Each row below holds a small network's activations on one input, seen along a few directions.
Each table varies a few parts of the input and shows all the possible inputs, shuffled.
A made-up example of a description, with smaller parts first: one of 6 places along a line, together with either a single point or one of 9 places around a ring or (one of 3 separate values, together with one of 5 places around a ring).
Shared parts are said once, and a part with two or three values counts as separate values.
In the rows, 128 means zero.

Other details of the inputs shift rows strongly along two fixed directions, in all tables alike. That doesn't count.

A family of inputs:
r1: [ 77 127 167 136 115 104 104 150 153 112 155 130 146 137]
r2: [107 170 170 169  97 107 144  92 104 120 146 104 106 147]
r3: [ 94 154 152 118 130 117 132 159 132 138 151 107 150 132]
r4: [150 202  59 115 139 211 211 124 101 173 141  78 188 189]
r5: [ 64 114 176 135  90  86  84 145 143  93 167 144 154 139]
r6: [154  19 140 119 155  76  37 137 175  92  75 201  83  46]
r7: [ 99 145 148 124 125 116 124 153 141 127 146 115 148 135]
r8: [106 148 177 168  96 105 140  93 116 114 146 114  93 137]
r9: [218  94  44 100 174 183 138 126 120 152  73 141 120 101]
r10: [103 156 179 164  97  96 137  92 106 119 148 112 100 132]
r11: [ 74 113 164 138  93 101  87 145 145  96 161 142 150 143]
r12: [203 114  93 128 160 140 163  86 113 154  68 135  46  99]
r13: [214  28  91  96 204 115  81 144 163 133  43 179  68  29]
r14: [148 223  92 158 100 196 223  73  61 155 152  65 146 201]
r15: [179  31 123 112 173 104  67 142 167 120  67 183  78  46]
r16: [217 135  10 108 174 219 180 101 106 170  82 129 154 137]
r17: [ 77 132 166 130 115  96 105 149 144 116 160 131 155 134]
r18: [ 79 143 171 128 121 108 117 163 147 125 154 109 138 132]
r19: [ 68 129 190 127 104  83  98 165 144 106 165 122 144 129]
r20: [232  94  13 102 180 205 153  96 121 155  62 151 132 108]
r21: [ 79 122 148 136 101 105  97 127 141 103 157 150 167 144]
r22: [121 123 145 114 146 113 114 162 146 133 122 121 121 107]
r23: [ 93 143 161 121 118 119 121 169 135 124 153 104 138 134]
r24: [169  26 126 110 167  87  57 140 164 114  72 195  85  40]
r25: [173  44 149  95 179  87  71 172 159 123  72 159  67  33]
r26: [ 87 151 183 155  99  86 139 103 120 122 147 128  83 138]
r27: [180  27 113 106 160 103  61 130 154 103  72 189  92  52]
r28: [ 66 124 184 129 102  84  90 156 145 100 168 129 148 133]
r29: [ 73 129 179 130 103  97 103 168 146 108 163 119 141 136]
r30: [181 151  51 106 152 199 174 128 108 157 112 106 155 149]
r31: [119 212 132 160  88 156 195  81  72 139 164  75 141 189]
r32: [ 86 134 151 131 112 108 107 140 137 119 156 135 161 140]
r33: [111 151 161 154  99 113 151 104 109 125 139 115  81 149]
r34: [216 116  20 107 160 210 161 106 105 150  84 137 150 135]
r35: [ 88 199  96 136  97 167 166 117 111 136 175 101 206 207]
r36: [ 80 141 191 162  92  86 133 103 130 113 150 127  76 142]
r37: [103 211  83 130 108 185 183 116 103 148 170  88 210 212]
r38: [113 138 126 121 115 135 126 136 123 123 148 123 162 149]
r39: [ 67 135 182 127 111  86 103 159 148 116 163 125 148 128]
r40: [251 173  13 114 170 223 242  66  61 195  70  99  91 147]
Each input here is: one of 5 places around a ring, together with either one of 2 separate values or one of 6 places along a line.
Changing only the place on the ring of 5 turns r29 into r7. The same change can be made to r30. Which row results?
Answer: r13
Start at r18 and move only the place on the line of 6, one step at a time. The first step leads to r4. Which rows follow, in order?
Answer: r1, r15, r16, r20
Which other rows does r3 become when the place on the ring of 5 takes its other values? List them by row number.
Answer: r18, r22, r23, r25

A family of inputs:
r41: [106 116 107 123 125 131 112 129 153 129 130 153 156 144]
r42: [ 94 198 130 168  79 159 186  83  83 123 169  90 161 201]
r43: [ 86  87 202 163  94  52  63 117 148  72 136 155  89 103]
r44: [ 65 106 235 139 105  45  73 172 158  93 148 124  85 105]
r45: [ 48 173 179 139 103  93 132 136 144 126 171 116 147 154]
r46: [146 133 143 137 119 120 125 125 102 119 126 109 114 119]
r47: [110 134 162 129 103 119 114 138 108 112 158 112 150 143]
r48: [ 91  96 211 141 129  49  95 136 167 122 128 152  66  85]
r49: [196 112 113 132 148 148 142 114  93 140  90 118  85  89]
r50: [ 67 149 179 127 102 105 121 162 137 115 175  95 149 152]
r51: [212  35 139 114 193 105  94 149 146 133  44 157  14  10]
r52: [102 190  88 133 112 173 182 100 108 149 161 116 175 205]
r53: [221  79  72  99 165 158 118 137 114 138  77 138 116  77]
r54: [195  80  56 103 174 154 128 118 141 149  70 176 104  97]
r55: [ 80 201 128 135  80 165 145 142  99 124 199  80 228 205]
r56: [207 158  24 121 167 198 200  80  99 176  80 128 113 149]
r57: [110 205 122 137  91 169 173 119  76 133 172  74 181 187]
r58: [123 123 123 110 141 143 111 174 143 129 132 117 156 124]
r59: [211  86  72 118 156 158 131  89 114 129  72 152  96  89]
r60: [ 67  77 203 148  87  61  52 140 156  65 157 169 130 115]
r61: [ 77 142 164 120 108 114 121 176 137 113 163 107 157 146]
r62: [201 145  32 121 148 206 180  82  91 148 104 116 155 151]
r63: [167  45 119 118 161  92  83 115 163 124  65 189  52  53]
r64: [ 69 145 155 122 120  99 123 152 153 127 159 132 160 143]
r65: [ 61  73 196 150  89  65  38 145 169  67 157 165 146 113]
r66: [213 155  17  96 195 204 199 109 113 193  84 115 140 129]
r67: [ 72 204 111 125 114 164 164 139 132 153 184 100 218 199]
r68: [208  91  75 125 168 147 152  88 130 162  65 159  57  92]
r69: [110 219 107 131 125 158 201 109 108 167 155  88 162 192]
r70: [126  82 177 117 142  84  82 165 155 111 108 137  77  68]
Changing only one part turns r62 into r65. The same change can be made to r50. Which row results?
Answer: r58
What is each input in this table made of?
Answer: one of 5 places around a ring, together with one of 6 places along a line
Which other rows does r49 become when the place on the line of 6 takes its other values? List them by row number.
Answer: r46, r47, r53, r55, r57
